These are the activations of a small neural network, seen along a few directions. Each row is one input.
Each table varies a few parts of the input and shows all the possible inputs, shuffled.
A made-up example of a description, with smaller parts first: one of 3 separate values, together with either a single point or one of 9 places along a line or (one of 5 places around a ring, together with one of 6 places along a line).
Shared parts are said once, and a part with two or three values counts as separate values.
(in the rows, 128 means zero)

Other details of the inputs shift rows strongly along two fixed directions, in all tables alike. That doesn't count.

Table:
R1: [137 141 140  79 173 102 132 110 155 118 121]
R2: [ 95 165 112 139 123 127 162 174 131 126 138]
R3: [123 125 141 200  71 123  72 112  75 119 109]
R4: [107 147 116 110 138 139 152 152 116 136 137]
R5: [ 81 169  99 143 115 132 148 139 121 121 147]
R6: [ 79 178  96 136 119 125 161 153 142 117 152]
R7: [ 56 127  95 213  82 119 199 153 168 116 182]
R8: [124 119 124 215  51 157  76 146  51 133 104]
R9: [ 56 130  96 208  87 111 207 164 188 115 188]
R10: [141 110 130 207  50 162  61 133  41 141 100]
R11: [129 144 121  88 171 130 149 136 132 136 119]
R12: [172 118 156  38 207 109 124  88 143 138 106]
R13: [153 112 132 201  52 156  56 133  71 129 101]
R14: [105 152 138 112 153 100 155 149 154 113 128]
R15: [117 152 117 124 138 128 146 159 131 128 124]
R16: [148 112 155 216  53 126  53 125  67 125  99]
R17: [178 120 139  48 185 136 129 126 149 142 111]
R18: [ 99 149 135 128 117 112 135 134 149 105 142]
R19: [127 140 143  77 185 105 149 119 148 123 119]
R20: [192 123 135  29 207 129 124 108 143 151 112]
R21: [117 114 146 221  41 138  67 133  52 124 116]
R22: [123 135 152 107 142 113 141 148 150 116 127]
R23: [197  98 141 140 111 155  53  98  59 156  90]
R24: [108  92 115 164 110 122 181 141 194 126 172]
R25: [162 111 134 183  78 154  62 119  54 146  95]
R26: [169 116 163  57 177 114 120 118 154 128 120]
R27: [ 25 179 110 178  83 113 168 161 128  98 165]
R28: [ 88 160 116 137 119 133 168 189 144 117 137]
R29: [ 91 144 135 121 139 115 153 145 132 114 129]
R30: [180  69 107  45 200 147 169  75 184 154 145]
R31: [129 153 113  78 171 124 148 132 149 129 128]
R32: [176 126 127  37 206 131 121  87 137 143 108]
R33: [139 131 148  76 166 111 133 119 161 114 123]
R34: [106 141 140  79 168 111 158 130 145 124 131]
R35: [ 71 163 103 143 113 137 158 159 118 120 143]
R36: [119 104  93 152 125 142 177 121 163 139 161]
R37: [103 150 140 153 111 109 135 156 126 117 137]
R38: [139  77 117  99 161 126 172  92 183 137 157]
R39: [234  63 182 130 115 137  15  76  84 137  65]
R40: [192  83 160 126 118 135  35  63  74 134  83]
R41: [154 132 140  36 203 107 124  70 154 127 122]
R42: [ 64 171 110 176  82 137 172 212 128 117 156]
R43: [127 105  95 140 135 136 182 126 182 140 163]
R44: [184 105 152 139 107 122  40  67  93 127  97]
R45: [215  85 143 133  97 159  23  76  78 144  86]
R46: [ 34 183  89 175  82 136 170 173 118 112 164]
R47: [130 139 145  76 177 107 146 118 142 129 130]
R48: [147  83 106 130 129 146 166 125 184 143 157]
Description of these inputs: one of 2 separate values, together with one of 4 places along a line, together with either a single point or one of 5 places along a line.
Question: Changing only the place on the line of 4 turns R39 into R19. The same change can be made to R17. Which row results?
Answer: R25
Question: Change only the place on the line of 5 in R17. List by row number the other rows that result.
Answer: R13, R28, R42, R45
Question: List by row number the other rows that have the place on the line of 4 and the choice among 2 separate values in common with R32.
Answer: R5, R11, R23, R25, R36
Question: Change only the choice among 2 separate values in R31. List by row number the other rows that result.
Answer: R1
